These are the activations of a small neural network, seen along a few directions. Each row is one input.
Each table varies a few parts of the input and shows all the possible inputs, shuffled.
A made-up example of a description, with smaller parts first: values(2) and (point or ring(9) or (line(4) and ring(5))).
Shared parts are said once, and a part with two or three values counts as separate values.

Other details of the inputs vary at random and push rows far along two fixed directions, the same in every table; ignore that.

A family of inputs:
x1: [ -9  18   1 -17 -10 -14 -20   1 -20   4  -3  -1  -9  -7]
x2: [ 31  -6 -12   8 -29   1 -40  38  -5   0  -4  20  41  39]
x3: [  8  -4   5  -2  -6  -1   6 -10   2  -1 -11  -7 -14  -6]
x4: [-22   7   9   7   4   2  11  -9   0  -3  15 -13  -7  -7]
x5: [ 10  -9 -11  18 -24   3 -25  48   6   4  18  12  26  44]
x6: [-14  15  -5 -16  -9  -6 -25  -1 -28   2  -4  12  -3  -4]
x7: [ 12  22   1 -21 -30 -12 -39 -13 -37  -4 -25   2  10  -6]
x8: [-13   0   9  12  27   4  29 -24  16  -4   8 -21  -3 -20]
x9: [-12   4   3   4  23   4  23 -20  12  -4   3  -4   3 -17]
x10: [-15 -17  15  30  21  -5  18 -12  34   4  -9  -6 -14 -26]
x11: [ 26 -35 -20   5  14  21  29  33  27   5  20   9   2  39]
x12: [-18  10   2   4   3  -6  10  -5   3   4  12 -20 -13  -8]
x13: [  9  -6   4 -10   3  -5   4  -4   3   4 -12   1 -16  -9]
x14: [  6   4   9 -13 -20   4 -14 -13 -22  -9 -23  22  -1  -7]
x15: [-27  11   6   3   9   2  12 -11   0  -2  11  -2  -6 -12]
x16: [  5  -2  14  -3 -14   4  -5 -15 -13  -9 -14   4  -6  -8]
x17: [ 24 -19 -20   5  27   8  33  31  35   9  29 -13  10  32]
x18: [ -3   7  -7 -12  11  -4  -8 -15 -12   2 -12   5   2 -15]
Description of these inputs: values(3) and (point or ring(5)).
Q: Changing only the values(3) part turns x15 into x14. The same change can be made to x4. Which row results?
A: x16
Q: Which other rows does x17 become when the ring(5) part takes its other values? List them by row number.
A: x7, x8, x9, x18

A family of inputs:
x19: [-26  12 -11  -4  32  -2  18 -21   1   7  10 -12 -10 -17]
x20: [ 17   4 -16   1  -7  -1  -7  33   3   0  19   0  33  29]
x21: [ 19 -20  -7  26   7  12  15  43  37   3  34 -13  22  49]
x22: [-13  13 -13  -3  21   2  14 -12  -3   2  10 -19  -1  -7]
x23: [ -7   5  26  -8  17 -10  31 -42  10   0 -24 -13 -34 -47]
x24: [ 24  -7 -11 -11 -27  18 -22  32 -26  -9  21  24  28  47]
x25: [-11   6  -4   0   6 -15   1  13  12   6  10  -5  -6  -5]
x26: [  8  -6  14  -2  21   3  40 -23  25  -3  -7 -14 -15 -16]
x27: [  9 -26  -4  16  11  19  40  29  25   1  46 -18  -4  34]
x28: [-36  12  13  14   7  -2   7 -37   0  -5 -11   3  -9 -36]
x29: [ 45 -22 -12 -16 -12  20   9  41   8  -1   4  29  17  49]
x30: [ 34 -37 -19   9   2   8   4  30  19   4   1   9  -1  30]
x31: [-32   8  17  11  19 -10  -4 -14   9   6  -8  -1 -10 -30]
x32: [ 19  11   6  -5 -45  -7 -54  28 -30   2 -11  14  19  27]
x33: [ 22 -22  -1  -2  15  10  40  15  31   0   7   4 -15  15]
x34: [-16  17   0 -13  -3 -17 -21   2 -10   5  -7   8   5 -17]
x35: [ -4  11  10   0 -19 -11 -37  12 -14   0 -12  13   0   2]
x36: [ 12 -23   0  11  13  -3  13 -10  17   6 -14 -12 -16 -14]
x37: [ 12   6  10 -20   1   1   2 -23  -8  -6 -24  20  -1 -17]
x38: [ 16 -15  -7 -10  -9  -2 -26  -2 -14   2 -30  22   1  -5]
x39: [-10   0   6 -11  -7   6  -7   0 -20  -5   6  10  -4  -1]
x40: [ -4  -3   4  24  20   4  11  11  24   0  16 -11  15   8]
x41: [ -9   9   8   7   1  -5 -22   1  -5   1  -4  12  14  -2]
x42: [-18  -7   5  27  10   8  33 -13  29  -3  13 -21  -7  -3]
x43: [ -5  25   6 -14 -25 -24 -34  -2 -24   5 -13  -1   2 -18]
x44: [-18   2 -10   7  36   1  38 -13  23   8  23 -36 -15  -6]
x45: [ -2   0 -24 -10   9   7   6  20  -2  10  18   0   2  24]
x46: [ 10 -27 -16  26  -5  21  28  44  33   0  33   3   3  49]
x47: [-15   8  11   9 -24  -3  -7 -14 -10  -2 -11  -2 -10 -12]
x48: [ 18  -6  -5 -13 -33  10 -24  32 -26  -7  15  17   5  37]
x49: [ 17  19  15 -25 -15  -3 -14 -30 -28 -13 -37  15   3 -24]
x50: [-16  -1  -8  14  37  -6  31   6  34   8  27 -11   7  -6]
x51: [-33  21  13   3  21 -25  10 -33  11   4  -4 -28 -12 -47]
x52: [ 32 -16  -8  -3 -16   0 -22   0  -7  -2 -22   4   9  10]
x53: [-22  18  10  -8 -33  -6 -34 -19 -34  -6 -30  22  -1 -19]
x54: [ -8 -19   0  14  40   0  22 -33  24   5 -14  -4 -14 -37]
x55: [-9  1  1 19 -5 12 12 -5  6 -8  5 -3 10  2]
x56: [-17  32  -2 -30 -20 -18 -42 -19 -47   3 -24   6 -18 -21]
x57: [  6  24  -9 -27 -33  -8 -40   1 -44   5 -11   1  -1   7]
x58: [-27  13  18   0  13   0  10 -37 -14 -11   1 -14 -11 -37]
x59: [ -3 -12   4   9  11  12  26   1  13  -7  29 -20  -3  12]
x60: [ 40  -8 -12 -11 -30   3 -44   5 -30  -6 -30  21  25  13]
Q: Changing only one part turns x50 into x34. The same change can be made to x41. Which row results?
A: x31
Q: Changing only one part turns x56 into x45. The same change can be made to x30. Which row results?
A: x38
Q: What is each input in this table made of?
A: ring(6) and (values(2) or ring(5))
Q: Which other rows does x39 become when the ring(6) part takes its other values? List them by row number.
A: x24, x27, x48, x58, x59
Q: Which other rows does x37 become when the values(2) part takes its other values? List them by row number.
A: x54

A family of inputs:
x61: [-15   9  -3  -4  -2   3  -6   5 -14  -1  13   2   1   5]
x62: [ 28 -23 -11   9   1  25  21  24  14  -5  21  -1  15  41]
x63: [ 24 -31 -11  15  -2  20  17  30  21  -2  16  10  12  35]
x64: [ 12  -2 -13   9 -31   7 -24  38 -10  -1  18   4  25  44]
x65: [-28   8  11  -3  28  -6  39 -40  13   2  -3 -22 -37 -43]
x66: [  0  25  17 -20 -15 -10 -29 -36 -34 -10 -36   9   5 -32]
x67: [ 29 -18 -17  -3 -11   7  -7  37   0   5  15   2   8  39]
x68: [ 44  -5  -9 -15 -45   5 -44  34 -26  -7 -15  38  36  39]
x69: [ 14 -27 -15  17  41   7  48  31  53  12  36 -21  -1  23]
x70: [-18  -4  12   9  20  -5   9 -34  10  -2 -19   0 -12 -40]
x71: [ -2  31  -1 -26 -32 -10 -51   6 -46  -4 -11  23  20   5]
x72: [ -4   9  10  -6   3  -2  -9 -34 -16  -7 -21   1   0 -26]
x73: [-24   8   4  -5  24  -6  25 -39   2   2 -10 -17 -28 -41]
x74: [-24   6  17   9  26 -15  13 -31  19   5 -21  -8 -20 -47]
x75: [-26   7  -3   5  24   0  11  -6   6   3  16  -7  -2  -9]
x76: [-26  32  14  -1 -13 -22 -32 -22 -21  -1 -18  -4   5 -33]
x77: [-24  -2  24   8  15  -5  23 -38  12  -4 -15  -6 -28 -45]
x78: [ -4  19  -2  -2 -31 -11 -49   4 -30  -2 -10   8  20   5]
x79: [ -3  -5   1   9   9  -5  -2  -6  11   5 -13   2  -5 -11]
x80: [ 16  13   5 -28 -41 -12 -47   5 -42  -1 -21  14  -3   4]
x81: [ 12 -27 -25  14  40  17  55  20  46   8  35 -17   0  27]
x82: [ 14 -22 -21  11  39  14  58  23  49   8  35 -17   3  26]
x83: [ 36  -3  -1 -14 -37  15 -19  19 -23 -11  -1  17  18  39]
x84: [-33  -6  21  20  37  -7  44 -32  38   5  -4 -21 -40 -45]
x85: [  9  -2 -11  -5 -16  14   0  39  -5  -1  32   8  13  47]
x86: [-10  20   9 -21 -10 -23 -42 -30 -35   2 -35   4 -11 -39]
x87: [ -9  16   8   0 -31  -7 -26   6 -19  -3   1   0   5   6]
x88: [ 13 -26 -10  19   9  13  21  27  30   5  14  -1  -1  27]
Q: Changing only one part turns x72 into x83. The same change can be made to x81. Which row results?
A: x65
Q: What is each input in this table made of?
A: line(4) and (values(2) or ring(5))
Q: Start at x63 and move only the ring(5) part, one step at a time. The first step leads to x62. Which rows follow, in order?
A: x73, x67, x88
Q: Which other rows does x87 become when the values(2) part takes its other values? List them by row number.
A: x85
